These are the activations of a small neural network, seen along a few directions. Each row is one input.
Each table varies a few parts of the input and shows all the possible inputs, shuffled.
A made-up example of a description, with smaller parts first: line(4) and (point or line(9) or (values(2) and ring(8))).
Shared parts are said once, and a part with two or three values counts as separate values.
In the rows, 128 means zero.

Other details of the inputs shift rows strongly along two fixed directions, in all tables alike. That doesn't count.

A family of inputs:
R1: [147 149  51 163 182 116 140 119 197 129 164 170]
R2: [146 187  73  94 155 105 122 135 128 102 100  85]
R3: [150 135 145  84 138 115 148 160 109 124  70 116]
R4: [132 126 109 180 152 139 134 111 179 129 156 155]
R5: [107  90 245 105  84 151 120 150  81 120  68  88]
R6: [129 148  49 136 173 124 144 115 158 170 177 182]
R7: [128 182  69  67 146 105 114 135  96 138 109 104]
R8: [106  75 217 209 110 163 123 106 154 120 147 139]
R9: [150 186  73  98 157 105 132 135 126 104  96  87]
R10: [ 91 116 114 152 134 148 120 111 142 168 181 158]
R11: [116  89 247 113  91 151 134 149  80 120  63  95]
R12: [121 110 122 160 152 134 143 111 143 163 170 177]
R13: [114 126 104 172 139 142 101 115 183 127 166 144]
R14: [138  93 230 139  67 126 135 131  64  90  88  84]
R15: [157 167  80  67 159 112 148 156 123 130  83 123]
R16: [135 159 138 107 126 113 115 134 114  95  90  78]
R17: [172 141 116 108 122  90 149 138  96  91 102 109]
R18: [144 150 107  96 100 103 111 137  97  92 107  92]
R19: [114  99 122 171  97 139 118 113 149 125 181 149]
R20: [139 119  80 166 126 128 139 114 159 126 176 165]
R21: [141 140 141  83 134 128 144 152 107 124  73 112]
R22: [134 118 123 184 150 134 137 114 179 127 157 161]
R23: [ 88  62 213 171 101 181 121 130 146 152 144 153]
R24: [130 170  70  56 145 119 113 157 126 127  90 109]
R25: [115  57 177 134 110 116 100  93 162 159 176 158]
R26: [131  78 173 190  95 136 138 115 138 120 164 160]
R27: [130 183  73  65 148 109 119 134  94 139 112 104]
R28: [132 111 203 119  67 119 115 134  71  87  97  79]
R29: [133 145  25 148 140 124 128 117 170 134 193 159]
R30: [ 87  82 171 151 109 170 108 132 158 150 151 157]
R31: [ 97 118 115 155 139 151 126 110 140 169 178 161]
R32: [137 179  73  73 157 106 142 132  89 140 106 107]
R33: [133 134 176 108 119 119 145 130  66 133  87 104]
Each input here is: point or (values(4) and line(8)).
Change only the values(4) part in R13. List by row number the other rows that result. -> R7, R18, R24

A family of inputs:
R34: [135 112 128 168 118 110 127 104 137 114 168 132]
R35: [108 132  39 110 161 138 117 107 175 193 194 182]
R36: [121 157 106  66 116 115 126 147  70 139 109 107]
R37: [ 94 108 136 122 130 138 118 118 126 172 167 151]
R38: [150 151 132 122 113 110 132 127 100  84  92  71]
R39: [144 109 118 167  93 126 128 108 136 109 163 141]
R40: [150 142 133 106 163 107 156 138 122 129  92 125]
R41: [132 123 197 153  89 122 129 127  91  82  96  72]
R42: [157 144 141  92 142 123 135 153 133 111  62 109]
R43: [162 174  26 114 136  90 136 125 123 102 149 122]
R44: [134 123 200 137 138 142 151 144 114 114  70 103]
R45: [134 121 194 150  93 122 128 124  91  81  96  73]
R46: [ 76  80 193 156 106 178 111 117 130 162 152 140]
R47: [ 98 140  43 121 163 132 119 115 168 186 203 178]
R48: [156 144 134 105 142 114 159 153 101 117  80 120]
R49: [ 92 101 127 132 134 140 117 113 140 178 176 162]
R50: [120  84 187 201  87 156 120 100 150 108 152 126]
R51: [169 172  35  91 175 114 158 144 148 136 110 152]
R52: [151 148 113 129 100  98 134 128  92  85 128 102]
R53: [165 143 124 112  95  97 136 128  80  83 105  89]
R54: [149 192  30 122 152 105 132 124 144  97 141 106]
R55: [160 169  47  91 193 102 156 136 154 144 113 143]
R56: [ 75  73 193 148  94 161  93 126 135 152 157 147]
R57: [131 117 200 128 126 129 133 153 120 108  78 109]
R58: [154 173  40  92 185 111 137 151 172 126 107 138]
R59: [121  72 198 181 119 157 150 130 140 139 135 167]
R60: [128 149 103  57 119 117 128 144  71 142 101 106]
R61: [101 145  36 120 160 162 113 115 182 183 184 167]
R62: [142 113 187 148  73 109 132 129  71  83 113  92]
R63: [159 140 112 124 102  98 135 127  93  91 121  99]
R64: [ 87 112 131 120 119 149  95 133 141 151 158 144]
R65: [139 156 113  39 108 116 126 145  59 138  78  93]
R66: [133 144  42 154 177 133 153 133 186 151 176 193]
R67: [124 105 116 176 108 130 104 112 170 106 175 141]
R68: [152 163 132 128 164 114 133 131 111 127  79 138]
R69: [156 143 117 113 100 105 109 127 124  81 108  89]
R70: [155 150 139 115 113  85 135 123  86  87 111  81]
R71: [ 74  83 193 158 107 174 111 119 128 160 153 140]
R72: [166 170  36  95 176 113 158 145 146 135 114 151]
R73: [143 143 132 109 151 118 134 152 139 112  87 118]
R74: [127 146  34 169 139 119 106 114 197 113 203 159]
R75: [ 99 129 130 141 131 144  94 109 113 171 150 163]
R76: [130 100 142 157 157 138 150 118 170 153 141 171]
R77: [115  78 210 178 134 147 147 122 146 145 139 161]
R78: [121 162 107  62 135 131 123 139  94 141  88  89]
R79: [152 181  32 107 140  90 112 131 149  90 141 109]
R80: [108  89 205 192 136 171 143 130 157 135 128 150]
R81: [126 107 129 169 144 145 151 134 156 144 152 177]
R82: [124 101 139 161 146 150 129 133 187 137 135 166]
R83: [126  72 208 171 130 152 148 116 154 150 128 165]
R84: [112 172 109  71 137 127 123 145  91 137  97  89]
R85: [134 115 204 126 133 119 154 136 103 121  86 116]
R86: [150 108 196 133  88 102 131 114  83  91 104  83]
R87: [116 124 179  63  93 132 101 145  83 127  75  86]
R88: [117 165 119  47 119 111 104 155  82 120  85  82]
R89: [ 92 105 116 137 118 151 118 126 127 168 178 168]
R90: [130 117 127 176 115 139 124 107 152 106 155 124]
R91: [117 116 189  74 108 118 125 131  64 144  88  90]
R92: [141 160 140 115 158 130 154 150 121 113  73 104]
R93: [132 142  54 158 188 153 146 124 209 154 155 179]
R94: [127 113 136 169 157 164 146 125 185 147 128 163]
R95: [144 108 129 161 110 118 126  99 145 118 163 132]
R96: [ 84  71 187 153  90 161 117 122 109 162 165 159]
R97: [109 120 183  70  96 129 102 147  79 125  81  85]
R98: [123  99 189 216  93 132 101  91 121 110 158 148]
R99: [123  74 192 191  92 129 125  97 133 115 168 134]
R100: [161 176  25 101 138  94 111 128 154  93 136 108]
R101: [128 112 120 179 122 116 127 102 150 121 184 145]
R102: [ 88  99 124 127 118 156  94 123 158 161 166 159]
R103: [151 148 130 111 104  94 111 135 104  72  99  76]
R104: [145 149 127 119 163 134 154 145 138 124  80 115]
R105: [118 171 122  59 132 125 123 148  75 132  80  76]
R106: [ 86  66 201 143 103 158 115 107 123 173 161 154]
R107: [143 154 139 102 148 115 136 159 127 106  78 107]
R108: [106 131  28 118 149 146 120 119 162 183 198 187]
What is each input in this table made of? -> values(3) and (point or (values(4) and line(6)))
Changing only the values(3) part turns R66 into R36. The same change can be made to R72. Which row results? -> R108
Change only the values(3) part in R88. List by row number the other rows that result. -> R74, R107
Change only the values(3) part in R87. List by row number the other rows that result. -> R42, R69
Change only the values(4) part in R89. List by row number the other rows that result. -> R37, R64, R105

A family of inputs:
R109: [134 175  39 124 152 110 129 131 119 122 146 127]
R110: [126 108 121 165 114 123 141 122 147 118 169 150]
R111: [149 111 112 161 116 120 131 101 142 115 145 133]
R112: [141 165  76  41 146 113 123 151 102 148  83 113]
R113: [ 99 120 151 115 118 163  97 153 157 138 101 121]
R114: [162 133 130 129 148 126 145 125 134 124 107 133]
R115: [117 110 132 170 117 135 112 127 187  89 153 129]
R116: [ 96 103  75 158 117 154  97 109 179 165 225 194]
R117: [ 93  94 138 152  93 163 110 125 119 141 172 146]
R118: [102 106 169 170 137 150 134 126 134 148 141 166]
R119: [130 123 122 159 124 113 111 114 129 131 162 142]
R120: [ 92 104 109 175 125 150 119  98 162 157 214 164]
R121: [124 134 216  72 115 117 144 138  56 126  51  70]
R122: [151 128 202  93 116 118 163 164  61  94  51  79]
R123: [157 161  88  97 127  94 152 149  93  94 104  88]
R124: [118 137  91 126 133 122 115 102 141 144 180 135]
R125: [ 95 115 142 137  94 159  80 133 152 113 144 118]
R126: [144 126 217  89 120 104 132 144  52 107  37  85]
R127: [141 145  96 151 160 153 124 133 195 111 117 137]
R128: [ 90 110  87 146 141 175 127 135 162 181 175 180]
R129: [ 98  84 109 161 105 155  93 108 164 159 212 181]
R130: [123 171 115  72 159 125 117 146 138 119  73  73]
R131: [104 107 162 173 140 158 136 131 128 148 141 159]
R132: [159 146 130  97 112  83 141 139  97  93 100  93]
R133: [128 181  67  67 173 115 148 135 117 150 109 110]
R134: [147  88 234 124 108 120 146 146  95 110  82 109]
R135: [159 157 121 113 111 105 148 128  89  92  87  85]
R136: [153 165  58 100 170 106 157 146 154 131 130 150]
R137: [134 188  37  64 180 117 149 144 117 151 108 106]
R138: [152 159 137  88 150  98 131 146  91 128  73 108]
R139: [106 119 152 101 115 147 125 142 112 158 111 137]
R140: [150 130 156 138 132 135 151 129 123 123 101 131]
R141: [ 94  82 218 164  83 156 123 113  88 126 146 103]
R142: [140 123  96 180 124 128 131 100 167 132 172 156]
R143: [139 162 130 107 117  98 130 135  73 102  97  92]
R144: [122 105  90 206 125 158 137 103 172 135 194 167]
R145: [155 118 136 155 109 117 131 113 125 112 126 114]
R146: [102 107 237 133  80 142  94 126 102  90  92  54]
R147: [137 129  92 166 158 152 150 118 172 141 156 175]
R148: [ 90 109 112 210 134 157  88 109 209 120 195 165]
R149: [112  80 236 203  74 159 110 114 147  82 110  99]
R150: [141 184  72  65 136  94 130 122  96 121 120  87]
R151: [126 138  80  95 169 120 131 120 142 163 128 133]
R152: [147 119  88 125 160 114 147 132 166 136 139 162]
R153: [147 141 109 118 117  96 145 132 120 103 128 117]
R154: [107 114 138 122  89 143 111 130 103 133 146 129]
R155: [143 154  49 127 151  96 112 115 136 127 152 142]
R156: [111 104 178 170 137 141 127 123 140 153 144 168]
R157: [136 102  87 165 128 115 128 110 174 126 183 167]
R158: [130  89 215 183  77 138 137 108 109 108 123 117]
R159: [116 157  68 148 180 144 107 137 200 133 138 154]
R160: [130 166  61  86 176 117 135 128 145 165 135 135]
R161: [147 168  68  60 140  88 120 116  97 118 115  87]
R162: [131  74 245 182 102 156 142 118 126 126 113 143]
R163: [ 88  63 189 177 130 163 123 101 166 177 177 173]
R164: [157 177  82  78 166 110 131 166 156  91  73  94]
R165: [134 138 148 136 114 104 117 123  97 114 124 116]
R166: [157 161  82 118 160 134 157 141 125 122 102 125]
R167: [ 85  72 226 140  89 169 126 140 102 154 117 139]
R168: [111  79 224 100  89 144 118 141  79 143  75 111]
R169: [149 141  93 116 160 113 150 140 155 134 136 154]
R170: [139 143 207 104  89  96 128 135  41  88  65  68]
R171: [ 98  80 230 120  88 157 120 138  97 151 103 133]
R172: [140 190  26  51 130 103 115 139 108 128 130 116]
R173: [129 154 126 115 154 115 138 139 112 137 105 136]
R174: [141 104 100 176 157 148 138 108 185 147 162 184]
R175: [118 110 109 105 103 129 100 118 115 132 151 137]
R176: [151 121 136 122 109  98 136 131 113 100 118 109]
R177: [152 187  37  63 151  86 119 118 113 130 132  96]
R178: [132 112 150 143 136 135 155 143 139 129 131 150]
Changing only one part turns R170 into R173. The same change can be made to R153. Which row results? -> R136
Changing only one part turns R149 into R127. The same change can be made to R145. Which row results? -> R114
What is each input in this table made of? -> values(2) and line(5) and (point or line(6))
List by row number the other rows that have the values(2) part and the line(5) part in common with R170. -> R109, R119, R143, R148, R155, R165
Change only the values(2) part in R130. List by row number the other rows that result. -> R146
Change only the line(6) part in R172. List by row number the other rows that result. -> R116, R117, R129, R154, R175
Change only the line(5) part in R131. List by row number the other rows that result. -> R122, R128, R137, R166
Change only the line(6) part in R167. List by row number the other rows that result. -> R112, R128, R139, R168, R171

A family of inputs:
R179: [101 115 130 158 125 151 112 124 155 134 159 146]
R180: [107 108 125 150 113 155 118 125 156 132 157 146]
R181: [127 159 108 104 143 124 115 128 127 123 116 102]
R182: [133 147 104  99 127 119 115 137 124 121 113 116]
R183: [157 146 107 128 145 111 145 131 134 103 107 119]
R184: [116 116 130 173 122 136 127 117 137 130 164 148]
R185: [151 150 101 109 126 103 131 127 109 115 119 119]
R186: [139 143 109  96 139 120 131 137 111 139 113 130]
R187: [124 106 227 149  92 126 128 115  78 110  97  88]
R188: [134  87 227 131  80 112 130 123  81 104 101  98]
R189: [105 110 141 158 143 149 126 110 147 160 159 153]
R190: [148 148 101 112 118 117 139 136 106 113 120 109]
R191: [113 132 103 135 145 138 133 130 136 152 145 151]
R192: [143 145 109 119 144 124 128 143 145 110 101 113]
R193: [114 101 130 138 120 134 111 122 160 137 157 146]
R194: [131 141 104  99 135 131 141 139 112 135 115 128]
R195: [124 114 137 160 146 144 143 127 168 146 143 166]
R196: [138 136 109  87 141 111 133 133 117 140 116 127]
What is each input in this table made of? -> values(3) and (point or line(5))
Change only the values(3) part in R190. List by row number the other rows that result. -> R180, R194

A family of inputs:
R197: [136 180  55  27 184 114 138 157 127 166  80 125]
R198: [118 117  82 156 114 150 117 126 169 129 177 166]
R199: [ 94 117 183  74 117 138 119 133  73 171 100 110]
R200: [119 121 106 174 136 134 128  90 154 144 184 146]
R201: [137 114 120 174 155 139 143 107 184 132 154 154]
R202: [118 114 198 121  82 138 117 144  90  89  84  74]
R203: [100 116 140 165 118 155 131 122 125 140 160 138]
R204: [128 119  90 159 128 115 109 110 179 123 184 159]
R205: [158 158  88  81 131  87 144 132  75 120 111 107]
R206: [169 194  29  72 167 109 157 155 125 121  89 127]
R207: [116 108 173 176 143 151 126 129 158 129 120 145]
R208: [134 103  80 153 116 123 119 116 167 128 185 166]
R209: [160 195  37  81 162  76 136 122 108 125 129 118]
R210: [123 107 110 174 120 135 110 102 182 121 179 137]
R211: [128 122 199 118  84 131 138 140  51 118  88  96]
R212: [100 130 122 174 144 146 110 111 149 148 166 151]
R213: [121 117 219 129  89 130 101 139  93  85  76  73]
R214: [150 108 227 131 110 107 145 136  93 100  71 100]
R215: [140  84 165 163 121 133 149 127 140 129 139 161]
R216: [153 185  86  78 159 116 155 160 111 106  68  92]
R217: [ 85  81 179 109 107 161  96 132 137 166 144 143]
Changing only one part turns R203 into R202. The same change can be made to R212. Which row results? -> R213
What is each input in this table made of? -> values(3) and (point or ring(6))
Change only the ring(6) part in R206. List by row number the other rows that result. -> R201, R207, R214, R215, R216
Change only the values(3) part in R198. List by row number the other rows that result. -> R206, R211
